Each row below holds a small network's activations on one input, seen along a few directions.
Each table varies a few parts of the input and shows all the possible inputs, shuffled.
Descriptions start from the smaller parts, as in this example, which fits no table here: values(3) and (point or ring(11) or (ring(5) and line(6))).
Shared parts are said once, and a part with two or three values counts as separate values.
In the rows, 128 means zero.

Other details of the inputs vary at random and push rows far along three fixed directions, the same in every table; ignore that.

Table:
R1: [139  69 160 130 165 173 156 117 128 148  67]
R2: [171 215  77 171  77  78 118 115 121 140 123]
R3: [ 23 120 164 179 155 111 154 218 156 108 143]
R4: [127 166  95 159 109 111 170 110 120 163  72]
R5: [ 88 183 121 163 101 101 148 170 130 130 116]
R6: [ 96 166 114 182 129  79 143 165 158 116 116]
R7: [204 151 115 154 108 129 147  63 133 159  56]
R8: [113 206  70 175  75  64 131 146 121 138 142]
R9: [134  67 162 132 172 161 160 112 140 119  59]
R10: [197 144  89  96  91 132  78  68 120 129 181]
R11: [ 81 211 116 202  93  50 131 182 164 109 162]
R12: [ 42 108 117 117 135 136 144 184 142 129 129]
R13: [ 88  62 141 105 143 177 163 135 133 150  75]
R14: [165 120 108 126 133 146 164  75 110 160  55]
R15: [119 116 152  98 147 120  89 166 133  99 210]
R16: [193 125 103  77  95 142  80  70 123 122 175]
R17: [177 173  99 153 108  98 123 105 139 142 108]
R18: [ 47  85 169 153 177 126 160 201 157 116 113]
R19: [196 171 107 143  96 123 138  75 117 149  78]
R20: [140  56 177  76 172 189 116 128 103 115 145]
R21: [142 139 126 161 123 125 145 121 135 149  91]
R22: [ 92 179 120 172 117  95 145 167 149 136 121]
R23: [150 101 152  97 145 138  86 136 123 103 197]
R24: [160 100 130  59 148 150  91  99  98  97 191]
R25: [177 169 106 154  98  97 125 104 137 139 108]
R26: [ 86 158 135 175 128  73 111 149 149 122 129]
R27: [242 152 115  92 117 137  87  50 106 125 151]
R28: [106  56 139 110 150 192 163 116 127 161  68]
R29: [212  92 135  94 148 166 102  65 114 118 120]
R30: [ 73 138 152 100 132 101  67 177 112  98 211]
R31: [ 93 105 155 128 161 166 169 148 122 140  71]
R32: [142 128 139 151 131 109 128 128 148 114 123]
R33: [  5 108 123 142 124 125 148 223 146 135 142]
R34: [125 174 121 184 121  84 142 138 157 131 118]
R35: [214 157 118 105 108 132  83  75 104 119 172]
R36: [175 200  64 149  74  83 130  83 114 136 107]
R37: [105 187  85 174  89  80 147 145 121 147 124]
R38: [ 83  56 152 116 168 175 176 142 107 145  72]
R39: [164 107 121  88 111 161 114  78 125 139 135]
R40: [150 173  79 151  83 127 134  85 133 157 102]
R41: [167 103 159  66 152 161  88 111 106 104 191]
R42: [ 58 153 128 180 131  77 128 205 155  97 164]
R43: [164 185 114 118  89  89  83 132 118 105 203]
R44: [119 157  86 110  91 108  83 138 130 110 204]
R45: [181 158  99 141 101 135 160  54 110 156  58]
R46: [141 165 105 162 102 111 158 125 126 150  58]
R47: [ 77 114 154 155 159 109 143 181 155 114 135]
R48: [210 116 132 162 140 149 151  46 136 150  50]
R49: [ 39  96 160 129 165 141 163 212 128 128 107]
R50: [173  92 161  76 158 152  85 111 124 106 192]
R51: [ 93  56 148  69 158 179 121 142 130 125 150]
R52: [129 200  94 207  94  56 126 147 156 125 132]
R53: [157 104 159  91 138 136  90 128 127 103 191]
R54: [ 60 110 143 123 152 145 165 163 118 133 115]
R55: [132 110 153 155 144 125 150 126 148 127  95]
R56: [166 131 128  85 113 129  97  94 103 112 190]
R57: [ 59  77 138 115 144 159 143 130 129 159  68]
R58: [129 109 109 136 117 164 160  95 131 170  62]
R59: [146 111 163  90 139 143  90 129 126  96 197]
R60: [ 82  57 155 107 161 170 176 144 112 140  69]
R61: [151 102 160  90 154 147  98 124 127 112 180]
R62: [102 115 134  83 138 122  98 159 111 100 212]
R63: [133  83 159 158 165 151 160 118 143 137  72]
R64: [157 136 104 139 124 134 166  83 114 163  59]
R65: [ 98  59 165 118 171 169 165 149 132 129  61]
R66: [151  97 166 103 150 127  90 128 137  85 198]
R67: [108  95 138 127 149 170 171 112 107 147  73]
R68: [164  89 142  82 138 159 125  87 102 126 135]
R69: [ 48 124 128 142 125 110 165 188 123 133 116]
R70: [ 62 124 139 158 136 110 139 203 143 126 134]
R71: [172 158 123 103 105 110  87 120 113 105 186]
R72: [179 104 151  82 134 138  80 111 124 100 189]
R73: [176 151 103 153 113 132 146  94 116 153  58]
R74: [121 106 114 127 138 148 158 114 106 139  76]
R75: [149 175 117 156 109  70  82 141 145  94 214]
R76: [131 108 113 129 113 155 162  98 136 166  59]
R77: [ 88  67 140 107 154 179 165 133 135 158  77]
R78: [191 128 125 137 132 171 156  61 108 156  40]
R79: [ 59 185  91 157  91  98 142 170 149 143 140]
R80: [169 153  95 140 109 117 133  45 102 167  49]
R81: [194 153 102  86  86 139  81  60 123 121 183]
R82: [139 157  94 101  97 110  87 122 133 122 200]
R83: [124  52 166  72 168 187 126 115  96 120 153]
R84: [ 89  94 156 103 164 136 115 179 134 101 165]
R85: [104 170 104 153 110 100 127 167 121 119 131]
R86: [119 186 118 195 101  69 143 145 158 128 120]
R87: [124 148 131  94 116 109  83 163 114  83 210]
R88: [ 88 117 172 118 161 119  98 176 147  80 221]
R89: [154 113 142 162 155 134 163 100 149 144  59]
R90: [150  57 150  56 155 198 114  85 120 134 143]
R91: [143 115 141  74 148 142  88 138 109  91 189]
R92: [ 59 133 145 166 138 122 153 191 142 131 118]
R93: [ 85 206 104 180  92  47 100 164 144 135 144]
R94: [133 170  70 149  78 109 143 106 140 150  82]
R95: [121 129 142  88 137 123  86 165 116  95 209]
Description of these inputs: line(5) and (point or (values(3) and line(6))).
The inputs of R49 and R14 match in every part but the line(5) part. If R2 is changed in the same way as R49 into R14, which row does it become?
> R38
Which other rows does R76 become when the line(5) part takes its other values? List them by row number.
> R43, R53, R55, R68
Which other rows does R53 become when the values(3) part takes its other values? List them by row number.
> R1, R50
Which other rows does R39 become when the line(6) part takes its other values? List them by row number.
> R13, R16, R76, R81, R94
Which other rows does R18 become when the line(5) part takes its other values? List them by row number.
> R17, R51, R62, R95

Table:
R96: [ 37 193 101 189 103  59 144 210 127 152  99]
R97: [ 64  95 139 147 128 121 144 170 159 131 103]
R98: [183 155 100 155 104 143 154  97 125 176  36]
R99: [128  76 136  56 133 161  81 104 117 103 243]
R100: [193 179  88 177 123  86 152  75 122 144  49]
R101: [164 160  92 128  90 102  78  99 144 142 158]
R102: [150  78 130  88 143 181 120  75 139 136  96]
R103: [138  75 169  84 147 163 118 152 121 103 153]
R104: [  9 140 124 151 117 118 188 234 129 139 144]
R105: [169  56 158  71 168 226 155  87 113 139  57]
R106: [144 180 118 168  99  83 103 108 161 124 177]
R107: [ 75 106 146 100 157 144 138 154 111 121 107]
R108: [129  79 130 155 159 151 159 111 155 139  60]
R109: [ 57  86 165 136 175 139 168 226 145 110 129]
R110: [171 191 104 125  87  63  67 114 109  96 195]
R111: [189 158 131 169 134 121 156  51 116 154  48]
R112: [173 206 125 155  93  90  92 128 134 103 217]
R113: [132  91 147  50 145 153  85 109  77  92 234]
The inputs of R102 and R97 match in every part but one. If R105 is changed in the same way as R102 into R97, which row does it become?
> R103
Describe the family of inputs behind these rows.
> values(3) and line(6)
Start at R113 and move only the line(6) part, one step at a time. The first step leads to R107. Which rows follow, in order?
> R96, R110, R100, R111
